Here are a small network's activations along a few directions, averaged over the inputs that share one value of a field.
Related values have similar rows: they may be neighbours, one step apart, or belong to one group.
In the rows, zero is written as 128.

Other fields shift rows strongly along two fixed directions, in all tables alike. That doesn't count.
These rows show it; all are for the same value of a field, averaged over different records:
[201 169 161 188 100 116 113 163 149 136 106]
[147 142 125 162 121 140 118 142 115 115 118]
[144 148 123 173 122 147 108 154 103 100 118]
[ 81  78  78  83 142 148 175  63 122 146 134]
[ 81 112  79 138 145 170 118 126  65  78 134]
[109 126  99 151 134 158 117 134  85  93 128]
[141 145 121 168 124 145 110 150 103 103 120]
[121 119 107 135 129 145 137 116 112 121 125]

Values of B:
b12: [ 55 121 109 125 162 132 117 128 101  74 150]
b16: [135 151 136 176 118 134 101 192 136 108 119]
b8: [160 141 177  92 110  78 158 136 175 179 119]
b7: [121 149 150 112 128 112 136 132 115 158 142]
b11: [123 112 117 130 126 128 136 146 135 115 110]
b6: [169 120 149 116 124 119 106 124 149 161 130]
b15: [136 165 136 167 135 127  98 136 115  78 134]
b9: [105 124 135 116 134 100 154  77 157 144 153]
b4: [140  81 145  72 131 111 155  69 173 219 160]
b13: [ 94 151 113 111 136 155 103 145  57  80 129]
b1: [144 150 155  95 116 113 125 152 133 123 103]
b14: [132  92 130  81 129 115 128 114 153 148 123]
b3: [169 159 169 149 122  93 121 146 175 115 109]
b10: [177 134 143 142 106 112 151 117 171 168 112]
b5: [128 100 134  97 134 117 119 134 155 158 146]
b2: [ 59  82  80  92 143 155 169  76 119 152 149]
Each value of B is a pair of two hidden parts, and every pair occurs once (4 first parts, 4 second parts).
Q: b8 and b1 share the first part; b8 and b16 share the second. Which value has the first part of b16 and the second part of b1?
A: b11
Q: b6 and b4 share the first part; b6 and b15 share the second. Which value has the first part of b15 and the second part of b4?
A: b9
Q: b2 and b10 share the first part; b2 and b7 share the second. Which value has the first part of b7 and the second part of b10?
A: b13

Values of V:
v6: [102 129 123 128 145 131  98 151  89  77 134]
v1: [182 103 138 112 100 101 193  70 212 223 108]
v3: [183 167 147 206 109 131 101 173 130 114 108]
v12: [124 123 135  80 132 116 134 131 130 144 125]
v5: [159 154 174 140 123 108  86 190 134 134 134]
v9: [108 141 140 115 144 127  91 148  88 106 148]
v11: [105 119  97 137 134 148 131 116 103 111 129]
v4: [ 93 109 116  97 132 123 156  94 134 135 135]
v2: [134 125 134 118 122 116 157 104 156 153 127]
v8: [142 165 150 158 125 127  90 163 128  92 125]
v10: [162 117 118 148 110 142 141 110 150 151 118]
v7: [ 42  85  64  96 161 165 158  87  83  97 145]
The values of V form a line.
Q: Name the neighbours of v8, in listed order.
A: v6, v4
Q: Name the neighbours of v11, in listed order.
A: v3, v7

Values of G:
g2: [ 84  74 113  54 145 133 140  98 131 153 149]
g1: [165 174 181 131 113  86 115 150 162 142 128]
g9: [188 142 144 174 103 133 120 141 148 144 109]
g12: [ 38  75  80  63 162 135 179  56 126 123 151]
g4: [ 67 126  71 151 143 177 106 143  39  44 135]
g10: [176 145 144 162 103 118 145 133 163 168 115]
g7: [152 131 154  92 118  80 172 104 197 173 122]
g6: [ 86 128 121 110 149 146  99 157  82  86 122]
g8: [163 116 113 147 117 144 125 122 137 156 122]
g5: [151 183 146 225 123 139  75 187  95  60 118]
g3: [118 141 115 149 134 129 125 134 109  90 127]
g11: [147 100 153  78 126 116 134 111 146 197 137]
The values of G form a line.
Q: A walk along G starts at g11 and steps to its neighbour g2. Put g4, g10, g7, g3 in the order it reaches them.
A: g7, g3, g4, g10
Q: Name the neighbours of g8, in listed order.
A: g9
